Each row below holds a small network's activations on one input, seen along a few directions.
In each table, some parts of the input vary, and every possible input appears once, in random order.
A made-up example of a description, with smaller parts first: one of 8 places around a ring, together with either a single point or (one of 2 separate values, together with one of 4 places along a line) or one of 11 places along a line.
Shared parts are said once, and a part with two or three values counts as separate values.
In the rows, 128 means zero.

Other details of the inputs shift rows strongly along three fixed directions, in all tables alike. That doesn't count.

Table:
r1: [147 164 152 105  95 117 188 133 130 114 136]
r2: [129  73  97 118 148 111 126 120 152 124  99]
r3: [123 154 109 148 143 183  58 126 100 140 107]
r4: [152 162 165 131  90 100 179 130 110 111 165]
r5: [113 133 143 117 104 101 191 127 154 132 131]
r6: [127  77  54 112 191 106  94 113 136 129 118]
r7: [162 152 130  88 160 102 116 129  94 114 155]
r8: [152 161 149 134  98  96 183 130 111 108 175]
r9: [146 120 114 105 140 118 146 123 122 126 109]
r10: [106  92 112 159  94 102 177 124 174 119 133]
r11: [131 183 186 143  82 129 148 144 120 120 161]
r12: [155 141 159  91 147 124 141 127  96 140 153]
r13: [129  66  86  87 195 105 100 120 136 133  92]
r14: [112 131 117 128 150 147 105 123 106 150 106]
r15: [113  89 104 145  90 110 172 121 191 119 109]
r16: [136 164 129 117 163 177  65 133  78 142 104]
r17: [140 124 135 134 103 101 166 135 159 104 146]
r18: [139 117 142 115 106  98 171 130 159 112 129]
r19: [115  86 115 145  94 108 168 124 194 115 110]
r20: [124  59  74 112 188  98 101 106 117 139 104]
r21: [135 128 113 104 140 114 135 123 131 125 126]
r22: [138 110 123 113 149 107 138 121 108 135 117]
r23: [125 116 135 134 150 142 101 128 106 142 103]
r24: [172 144 138  90 152 128 121 127  99 124 164]
r25: [ 61 154 134 209  80 208  86 138 156 149 108]
r26: [144 125 134 141  97 106 170 134 155 103 143]
r27: [155 145 162 104 146 106 136 132  90 127 140]
r28: [103 148 134 141 148 173  55 133  97 151 113]
r29: [148 171 149 114  97 108 173 131 132 109 158]
r30: [142 100 125 129 125  73 177 123 141 107 157]
r31: [110  80  89 127 146 107 133 111 140 139 108]
r32: [ 74 137 122 185  87 194  88 143 175 139 102]
r33: [108  93 131 141  91 129 172 130 191 125  89]
r34: [170 144 135 103 145 128 128 132 106 121 172]
r35: [138 142 146 125 155 135  86 130  85 133 131]
r36: [112  87 128 122 108 108 176 129 190 121  98]
r37: [153 164 167 120  85 129 176 138 121 114 129]
r38: [127 200 192 180  83 190  90 145  86 129 138]
r39: [151 165 173 109  89 145 164 137 133 124 157]
r40: [110 142 141 146 147 171  52 135  96 149 110]
r41: [116 202 185 179  86 188  85 152  95 130 149]
r42: [103  94  72 147 174 137  79 114 120 142 116]
r43: [105 147 141 150  76 122 176 127 155 125 142]
r44: [106  79 100 145 166 145  70 119 122 146  91]
r45: [156 139 120  88 193  97  92 122  67 127 160]
r46: [ 78 146 123 195  52 186 138 139 192 131 105]
r47: [107  90 115 130 103 101 163 128 199 117 116]
r48: [150 159 164 103 147 118 121 137  84 132 141]
r49: [ 85  73  90 150 164 178  59 114 145 163 103]
r50: [144 115 124 117 139 108 125 127 132 114 130]
r51: [133 103 106  84 199  99 104 120  98 141 122]
r52: [159 154 134 117 142 106 130 121  77 122 158]
r53: [136 170 162 127  99 101 172 140 123 110 180]
r54: [ 97  83 100 123 111  84 191 113 181 130 121]
r55: [125  91  76 140 137 116 131 119 155 123 115]
r56: [104 169 149 167 115 203  74 135  90 157  94]
r57: [147 151 173 103 104 114 178 130 122 128 172]
r58: [134 109 121 132 149 103 122 127 118 117 148]
r59: [149 160 140 100 149 106 129 125  82 129 157]
r60: [142  66  57 120 186 104  95 113 127 124 112]
r61: [ 96  88 107 155 147 140  85 123 142 139 105]
r62: [134 194 187 137  96 217  97 147 104 145 124]
r63: [173 132 123  75 190 103  90 128  72 119 140]
r64: [101  92 124 144 100 122 174 125 187 132 151]
r65: [151 112 110 108 141 113 130 122 116 121 119]
r66: [ 80 138 133 193  83 200  80 148 169 138  98]
r67: [123  97  84 133 137 126 121 116 147 128 105]
r68: [105 100 102 127  96 113 180 120 189 123 108]
r69: [ 76 136 137 157  98 194 100 142 170 146  77]
r70: [169 156 133 101 134 116 136 126  87 116 140]
r71: [162 152 135  80 160 104 119 130  91 117 148]
r72: [146 175 146 117 140 121 118 127  80 127 162]
Each input here is: one of 2 separate values, together with one of 4 places along a line, together with either a single point or one of 8 places around a ring.
- The inputs of r16 and r6 match in every part but the place on the line of 4. If r9 is changed in the same way as r16 into r6, which row does it become? => r55
- The inputs of r64 and r49 match in every part but the place on the line of 4. If r8 is changed in the same way as r64 into r49, which row does it become? => r52
- Which other rows does r17 become when the place on the line of 4 takes its other values? List them by row number. => r18, r36, r50
- Which other rows does r14 become when the place on the line of 4 takes its other values? List them by row number. => r42, r43, r54
- Which other rows does r23 become when the choice among 2 separate values takes its other values? List them by row number. => r33
- A walk changes only the place on the ring of 8. It starts at r18 and steps to r63. List the rest of the walk in order. => r71, r21, r68, r70, r65, r2
- Which other rows agree with r3 in the place on the line of 4 and the choice among 2 separate values? List them by row number. => r7, r15, r19, r24, r29, r47, r50, r67

Table:
r73: [168 181 163  68 185 139  90 130  49 140 168]
r74: [137 152 188  97  89 121 188 142 158 123 162]
r75: [129  95  98  58 189  66 154 110 125 146 140]
r76: [163 158 165 128  64 124 181 146 163  92 146]
r77: [122  86  92  74 189  55 173 109 114 142 128]
r78: [150 154 150 123  63 136 188 144 183 106 151]
r79: [ 83 172 207 181  10 145 220 141 173 135 116]
r80: [168  76  64  88 173  48 163 101 113 107 119]
r81: [208 178 140 111 159 124  89 130  27 107 141]
r82: [ 83  68  46 204 150 122  73 112 166 125 145]
r83: [116 190 111 161 139 209  38 130  60 145  95]
r84: [134 115  81  92 136  89 164 113 154 120 131]
r85: [132 143 193 133  75  94 204 135 134 120 134]
r86: [189 184 128  82 167 143  96 128  61 114 163]
r87: [ 62  25 100 160 142 145  99 125 201 152  51]
r88: [ 89  62 116 133 159 154  77 128 166 146  81]
r89: [ 69 178 164 231 106 216  17 143  77 157 167]
r90: [103  84  97 179 108 175  89 137 179 127  66]
- The inputs of r86 and r73 match in every part but one. If r83 is changed in the same way as r86 into r73, which row does it become? => r77
- What do these inputs look like to the network? => one of 2 separate values, together with either a single point or one of 8 places around a ring
- Which other rows does r81 become when the choice among 2 separate values takes its other values? List them by row number. => r85

Table:
r91: [147  99 103  91 161  97 140 120 134 121 134]
r92: [131  91 114  97 160  92 142 120 137 129 131]
r93: [112 137 139 155  78 158 143 138 170 123 109]
r94: [141 137 135 124 124 122 135 128 117 121 122]
r95: [111 144 146 147  83 157 144 138 167 127 119]
r96: [154 143 102 144 176 112  73 121  59 117 182]
r97: [151  97 100 102 153  95 141 118 129 119 121]
r98: [ 86  84  64 195 164 159  35 118 128 139 119]
r99: [130  96 109 106 158  91 144 117 122 132 120]
r100: [113 167 178 142  77 150 158 140 142 133 139]
r101: [106 122 122 150 148 168  68 129 105 149  91]
r102: [131  96  82 144 154  76 128 115 129 111 169]
r103: [148 142 133 118 123 130 136 132 123 120 132]
r104: [115 102 109 136 110 125 152 123 167 126 103]
r105: [170 192 152 119 142 161  81 136  51 125 136]
r106: [ 90  81  89 147 129 139 116 119 167 140  79]
r107: [109 127 121 145 152 165  69 128 100 150  94]
r108: [106 118 122 137 155 171  66 128 115 152 105]
r109: [148 141 129 117 124 128 135 132 128 119 130]
r110: [111 120 119 135 154 174  61 131 121 146 106]
r111: [104 139 152 143  88 155 145 136 163 135 126]
r112: [141 136 144 108 130 124 135 131 124 127 144]
r113: [139  96 109  89 162  92 141 120 139 126 137]
r114: [161 124 128  92 142  98 152 128 124 115 148]
r115: [127 174 164 154  61 155 158 141 146 118 124]
r116: [145 143 134 101 178 128  89 125  67 140 134]
r117: [160 170 163 111 111 129 145 140 111 113 154]
r118: [126 133 132 131  92 128 164 133 162 119 124]
r119: [105  98 110 131 112 128 150 127 183 129 110]
r120: [ 93  94 115 139 114 117 156 122 165 139 100]
r121: [148 124 110 142 137  78 141 121 111 105 189]
r122: [128 142 146 114 128 125 136 131 120 133 139]
r123: [104 138 141 160  78 152 147 133 161 129 102]
r124: [130 140 147 115 129 124 136 131 123 132 138]
r125: [144 168 174 115 116 121 149 136  99 125 151]
r126: [157 170 162 121 106 124 149 134 100 117 141]
r127: [162 171 158 120 105 127 147 136 105 111 142]
r128: [106 161 151 166 121 197  62 137  92 151  98]
r129: [ 95 104  93 179 106 108 140 121 164 118 155]
r130: [137 143 143 107 129 125 136 131 123 128 144]
r131: [126 137 146 118 132 123 138 127 115 135 133]
r132: [150  94  99  99 154  98 140 122 138 119 125]
r133: [126  93 111  99 162  89 144 117 133 133 126]
r134: [132 137 149 116 131 121 137 128 112 133 135]
r135: [105  97 110 140 110 123 153 121 168 130  99]
- The inputs of r100 and r92 match in every part but one. If r104 is changed in the same way as r100 into r92, which row does it become? => r127
- The inputs of r94 and r126 match in every part but one. If r117 is changed in the same way as r94 into r126, which row does it become? => r114
- What do these inputs look like to the network? => one of 5 places around a ring, together with either a single point or one of 8 places around a ring
- Which other rows does r115 become when the place on the ring of 8 takes its other values? List them by row number. => r95, r107, r109, r113, r123, r124, r133
- Which other rows agree with r130 in the place on the ring of 5? List them by row number. => r105, r106, r116, r118, r119, r120, r122, r129
